Each row below holds a small network's activations on one input, seen along a few directions.
In each table, some parts of the input vary, and every possible input appears once, in random order.
Descriptions start from the smaller parts, as in this example, which fits no table here: one of 2 separate values, together with either a single point or one of 11 places along a line or (one of 5 places around a ring, together with one of 6 places along a line).
Shared parts are said once, and a part with two or three values counts as separate values.

Other details of the inputs vary at random and push rows far along two fixed directions, the same in every table; ignore that.

A family of inputs:
row 1: [ -4  11  23   7  -6   8  31 -10  13  23   2 -19   8  -8]
row 2: [  4  15  -2  13   8   7  25   2 -27 -15  -7  -2   7 -17]
row 3: [ 16 -33 -37  -8   2   2 -22  30 -26 -37  19  28 -14  20]
row 4: [ -8 -26 -26 -15  -1  -5 -71   7  33 -18   6  21 -14  31]
row 5: [  0   6   3   9   1  10  32   9 -27  -5  15  -5  10 -12]
row 6: [ 32 -22 -38  -6   3  18 -20  35 -21 -26   9  37 -19  21]
row 7: [  6   2 -26 -22  -6 -14 -74   9  23   9   3  44 -27  29]
row 8: [-10  12  10   0  -1   4 -22 -16  48  20 -20  -8  -6   7]
row 9: [  3   4  10   0   0   7  26  -4 -30 -17   7  -5  15 -15]
row 10: [ 17  -4  -4  15  -1   1  43   6 -16  -4   4  -6   4  -5]
row 11: [  8  -7  13  -2   0   4  31   6 -34  -1   6  -8  10 -11]
row 12: [-18  -7  13  -3  -1 -15 -27 -19  41  18 -15 -18   2   5]
row 13: [  3   3   3   4   6   6  32   3 -30  -9  -6  -4  -7 -13]
row 14: [ 11  -3   7   2   7   3  31   6 -34  -1 -11  -6  -3 -13]
row 15: [ -3  32  21  -3 -13 -18  21 -20  -2  30   5  -4   9 -17]
row 16: [ -9  -3  20   7   1 -13  27 -13   5  20 -10 -28   4 -11]
row 17: [-28  12  12  -1  -2   3 -28 -15  42  16   1 -10   8   3]
row 18: [ -1  16  23   7  -6   7  25 -17  13  14  -3 -19  17 -12]
row 19: [ 15 -26 -44   0   4   5 -22  35 -23 -33  22  29  -9  21]
row 20: [-29   0  19 -10  -4   2 -22 -14  39  23   2 -12  -6   8]
row 21: [  2  10  -3  13   8   9  32   8 -27  -6  -3  -3  -2 -14]
row 22: [-20  -1  22 -13  -3  -3 -30 -18  36  22  -8 -13   8   5]
row 23: [ 18 -19 -33 -12   6  11 -32  24 -30 -43   4  35 -12  14]
row 24: [ 12   2   7   2   7   1  24  -1 -34 -10 -15  -5   7 -16]
row 25: [-11   3   6   5  -5  -6 -18 -17  53  18 -10 -13   1  11]
row 26: [-26   7   3   7   0  -9 -25 -16  46  13  -6 -15   3   6]
row 27: [ 19  18  -3   4  -7 -26  33  -1 -30   1   8   7   5 -15]
Each input here is: one of 3 separate values, together with either a single point or (one of 2 separate values, together with one of 4 places along a line).
Changing only the choice among 3 separate values turns row 26 into row 17. The same change can be made to row 19. Which row results?
> row 5
Which other rows does row 2 become when the place on the line of 4 takes its other values? List them by row number.
> row 8, row 23, row 24

A family of inputs:
row 28: [  1 -16  -1  24  18  35  60  11 -55 -54   4 -23  30 -20]
row 29: [ 34 -16 -18  -3  -9 -12   2  12 -33 -22  15  19  10   5]
row 30: [ 18 -10 -37  -8  -4   7 -52  24  29   2   7  36 -19  34]
row 31: [-20 -15  39  22  15  26  70 -14 -15   1 -21 -62  17 -31]
row 32: [ -8  -8 -26 -17  -6  -6 -65  15  12 -11  27  32  -4  23]
row 33: [ 16  27  -4  18  10  -7  52  -4 -60 -28 -13   0   7 -35]
row 34: [  6   4 -28 -12  -1  15 -63  19  18 -10   8  39 -13  24]
row 35: [ 21   5  -3  18  -6 -16  68   8 -50  -5  21  -6  17 -21]
row 36: [ 23 -10 -10 -12  -3  10   9  21 -39 -12  16  24 -10   5]
row 37: [ 29  -6 -25   2  -8   3  16  21 -23 -14  24  25  -4   8]
row 38: [-49 -15  32  18   6   9  -8 -26  97  29 -21 -59   2  10]
row 39: [-27  26  18  12   0 -28  -5 -38  65  44 -36 -29 -14  -2]
row 40: [-27  26  39  -3  -1   0  -6 -28  54  59 -28 -24 -10  -3]
row 41: [  8 -29 -11 -36  -4  -7 -67  12   4  -6   5  29 -10  25]
row 42: [ 20  -9 -19  -6  10  -6   1  17 -45 -23 -16  21 -20  -2]
row 43: [ -4  35  40   7  -5 -13  53 -32 -25   6  -6 -30  34 -42]
row 44: [ -3 -27 -19 -26  -4  -9 -59  20   7   3  19  29 -17  29]
row 45: [-38  38  34   1 -11  -2  -8 -37  60  42  -4 -22   3  -7]
Describe the family of inputs behind these rows.
> one of 3 separate values, together with either a single point or one of 5 places along a line
Changing only the choice among 3 separate values turns row 32 into row 44. The same change can be made to row 45. Which row results?
> row 36
Which other rows agree with row 30 in the choice among 3 separate values? List them by row number.
> row 29, row 35, row 37, row 38, row 39
